|  0.554 |  3.967 | -1.669 |  0.799 | -5.751 | -0.440 |  0.305 | -0.325 | -0.385 | -0.321 | -1.062 | -1.834 | -0.454 |  8.062 | -1.532 | -0.773 |  1.977 | -1.801 |  3.287 |  0.955 |  C
|  4.894 |  0.432 |  1.033 | -0.943 | -4.102 | -0.604 |  1.454 | -0.937 |  1.643 |  0.253 | -6.714 |  0.810 |  1.491 | -3.230 |  4.959 | -0.937 | -0.468 | -2.100 | -3.931 |  1.238 |  X
| -1.006 | -0.864 | -1.445 |  1.212 |  3.450 | -5.819 | -0.293 | -1.026 |  0.037 | -0.212 |  2.537 |  1.396 | -0.976 | -2.239 | -4.661 |  0.983 |  2.213 | -0.513 | -0.401 |  0.802 |  P
|  1.566 | -1.437 | -1.012 | -3.120 |  1.436 | -0.547 |  4.035 |  0.245 | -0.765 | -0.648 | -1.896 |  1.750 |  0.408 |  0.692 |  1.598 |  0.734 | -1.770 | -0.996 | -0.113 |  0.325 |  V
| -3.212 |  1.445 | -0.821 |  1.232 | -1.655 |  0.591 |  1.615 | -1.665 |  1.362 |  0.450 | -0.282 |  3.314 |  0.267 | -1.588 |  0.177 |  0.674 | -0.604 | -0.418 |  0.560 |  0.402 |  W
|  2.488 | -2.783 |  0.415 |  0.227 | -6.869 |  1.870 |  1.459 | -0.594 |  1.308 |  0.481 | -0.099 | -0.804 | -0.575 | -4.363 | -0.394 |  0.799 | -0.699 |  0.921 |  0.356 |  1.931 |  S
|  2.489 |  0.159 | -1.065 |  0.318 |  4.939 |  1.555 |  0.664 |  1.346 | -2.553 | -1.092 |  5.509 | -5.492 | -2.811 |  0.839 | -1.638 |  1.551 | -2.113 |  0.059 | -3.994 | -0.608 |  U
| -5.058 |  0.407 |  0.652 |  1.545 | -2.326 | -0.912 | -1.899 |  1.293 |  2.155 |  1.144 | -1.186 |  3.561 |  0.389 |  3.873 | -1.666 | -0.471 |  0.935 |  0.866 | -2.173 | -1.009 |  Q
|  2.242 | -1.457 | -0.997 |  0.356 |  2.052 | -1.107 |  0.195 |  0.287 | -0.147 | -1.455 |  2.784 |  0.863 | -0.442 | -3.575 |  2.762 | -1.380 |  3.010 | -0.553 | -1.532 |  0.094 |  E
| -0.600 | -0.387 | -0.434 | -1.790 |  5.291 |  0.229 | -1.199 | -0.844 |  0.874 | -0.804 |  2.756 |  2.810 | -0.844 |  2.195 | -0.844 | -2.081 |  1.532 | -1.128 |  3.683 |  0.212 |  T
|  2.619 | -0.381 |  0.318 | -2.461 | -4.917 | -0.658 | -2.413 | -1.002 |  0.297 | -1.147 | -3.160 | -2.235 | -0.928 |  7.663 | -0.103 |  1.350 |  0.781 |  0.787 |  0.079 | -0.345 |  K
|  2.172 |  1.438 |  0.048 | -2.863 | -0.364 | -0.939 | -2.360 |  0.969 | -0.697 | -1.535 |  2.622 |  2.601 | -0.561 | -4.780 | -0.422 | -2.273 | -0.250 | -0.512 | -1.153 | -0.352 |  J
count T: | -0.844 | : 3
count X: | -0.937 | : 2

| -6.704 |  6.240 |  5.462 |  6.153 |  5.998 |  4.077 |  6.551 |  4.601 |  5.697 |  0.793 |  3.253 |  3.148 |  5.080 |  6.472 |  4.623 |  3.655 |  6.828 | -1.815 |  6.428 |  6.758 |  6.778 |  5.710 |  2.589 | -4.653 |  4.216 |  4.541 |  6.617 |  6.802 | -6.738 |  6.429 |  4.715 |  3.655 | = zas
| -4.389 | -5.182 | -5.556 | -3.951 | -4.652 | -4.897 | -4.605 |  1.913 | -4.401 |  3.522 | -4.652 |  4.527 | -6.108 | -3.951 | -5.737 | -1.650 | -5.713 |  5.367 |  1.349 | -2.227 | -4.652 | -2.907 | -3.951 |  4.403 |  4.837 |  1.680 | -5.239 | -2.888 | -6.111 | -5.481 | -3.189 | -1.044 | = zivaf
| -5.339 |  4.041 |  4.667 |  4.041 |  5.866 |  6.641 |  5.553 |  6.314 |  4.859 |  6.721 |  4.041 |  6.741 |  1.291 |  6.867 |  6.271 |  5.896 |  4.589 |  4.041 |  6.609 |  5.866 |  5.885 |  4.950 | -1.587 |  5.790 |  6.450 |  5.866 |  5.853 |  5.307 | -7.008 |  6.043 |  4.572 | -1.731 | = rozuf
|  5.856 | -5.470 | -4.325 | -6.335 | -5.531 | -4.802 | -6.404 | -5.367 | -4.783 | -6.158 | -5.673 | -5.830 | -0.210 | -5.753 | -4.807 | -6.335 | -4.685 | -6.606 | -7.373 | -4.316 | -6.601 | -5.183 |  1.117 | -4.939 | -6.304 | -5.739 | -3.461 | -5.096 |  6.156 | -4.918 | -3.875 |  3.576 | = bomi
| -0.593 |  6.655 |  6.494 |  5.908 |  6.415 |  5.877 |  5.972 |  3.702 |  6.177 |  4.812 |  6.350 |  5.659 |  5.330 |  4.042 |  6.687 |  6.642 |  6.302 |  4.834 |  6.562 |  6.749 |  6.288 |  4.998 |  4.884 |  5.432 |  5.487 |  6.015 |  6.175 |  4.686 |  3.576 |  6.423 |  6.259 |  0.817 | = zan
| -0.625 | -0.083 |  2.557 | -1.561 | -0.875 | -5.827 | -5.677 | -5.727 | -0.416 | -6.601 | -5.136 | -4.494 |  0.546 | -3.977 | -5.963 | -7.902 | -1.253 | -6.723 | -4.494 | -3.200 | -0.917 | -1.906 |  0.928 | -6.395 | -4.494 | -7.038 | -2.997 | -0.418 |  0.881 | -1.777 | -4.494 | -2.986 | = dos
count zivaf: | -4.652 | : 3
count rozuf: | 4.040 | : 0
count dos: | -4.494 | : 4
count bomi: | -6.335 | : 2
count zas: | 6.429 | : 1

|  1.835 |  4.724 |  1.351 | -0.568 | : tuki
| -3.506 | -0.693 |  0.043 | -3.767 | : div
|  5.270 | -1.024 |  1.807 |  8.147 | : Rem
| 6.354 | 3.359 | 6.354 | 5.642 | : gulo
| -4.264 |  1.370 | -0.008 | -6.353 | : novi
|  1.918 |  4.624 |  1.628 | -0.991 | : Kebez
| -4.137 |  2.037 | -4.137 |  2.776 | : Fimu
| 7.029 | 3.715 | 2.232 | 6.233 | : vodum
| 6.123 | 2.247 | 2.247 | 5.341 | : sodi
|  5.301 |  2.691 | -1.358 |  5.157 | : Mib
| -3.851 |  1.568 | -0.661 | -1.359 | : fasom
|  5.270 | -1.024 | -0.053 | -6.617 | : Lig
count Kebez: | 4.624 | : 1
count Lig: | -0.053 | : 1
count sodi: | 5.341 | : 1
count Fimu: | -4.138 | : 0
count Mib: | -1.359 | : 0
count sodi: | 2.246 | : 0
count gulo: | 5.642 | : 1

| -1.021 |  0.132 |  0.565 |  1.354 |  0.634 |  2.221 |  Bivo
| -9.091 | -1.490 |  8.938 | -1.490 |  1.897 |  1.353 |  fepi
| 1.354 | 1.354 | 6.888 | 1.354 | 6.888 | 6.888 |  fenop
|  1.208 |  3.136 | -1.395 |  1.066 |  2.286 |  2.768 |  totu
| 1.999 | 1.818 | 1.295 | 2.220 | 2.116 | 1.999 |  fede
| -0.052 |  1.799 |  0.636 |  0.805 |  1.356 |  1.608 |  ramid
|  2.000 | -0.641 |  1.683 |  1.364 |  0.962 | -1.491 |  kupi
count fede: | 2.220 | : 1
count fepi: | 1.353 | : 1
count fede: | 1.999 | : 2
count fenop: | 1.354 | : 3

| -0.533 | -2.118 | -0.813 | -0.234 |  0.702 | -1.697 | -2.871 | -1.448 | = noro
| 1.438 | 1.438 | 0.712 | 0.712 | 0.712 | 0.304 | 1.458 | 1.438 | = keto
| -0.545 | -2.290 |  0.700 | -0.207 |  2.794 |  0.926 | -3.541 | -0.308 | = fes
|  1.396 | -0.118 |  0.963 |  7.576 | -2.091 | -4.265 | -0.733 | -5.768 | = fil
| -1.449 | -1.449 | -2.083 |  8.318 | -1.449 | -0.854 | -1.449 | -0.502 | = suvit
| -0.019 |  5.524 | -4.345 | -3.458 | -2.228 | -5.522 | -0.223 |  2.103 | = momup
| -0.796 |  0.706 | -0.503 |  0.420 |  0.713 | -2.765 |  2.339 |  1.617 | = vunef
| -0.331 |  1.557 | -0.190 |  1.298 | -2.010 | -4.167 |  2.503 | -4.209 | = fezi
|  0.362 |  0.277 |  1.608 | -0.843 |  6.001 |  1.315 | -1.493 | -0.348 | = fofof
count keto: | 0.712 | : 3
count suvit: | -0.502 | : 1
count suvit: | -1.449 | : 4

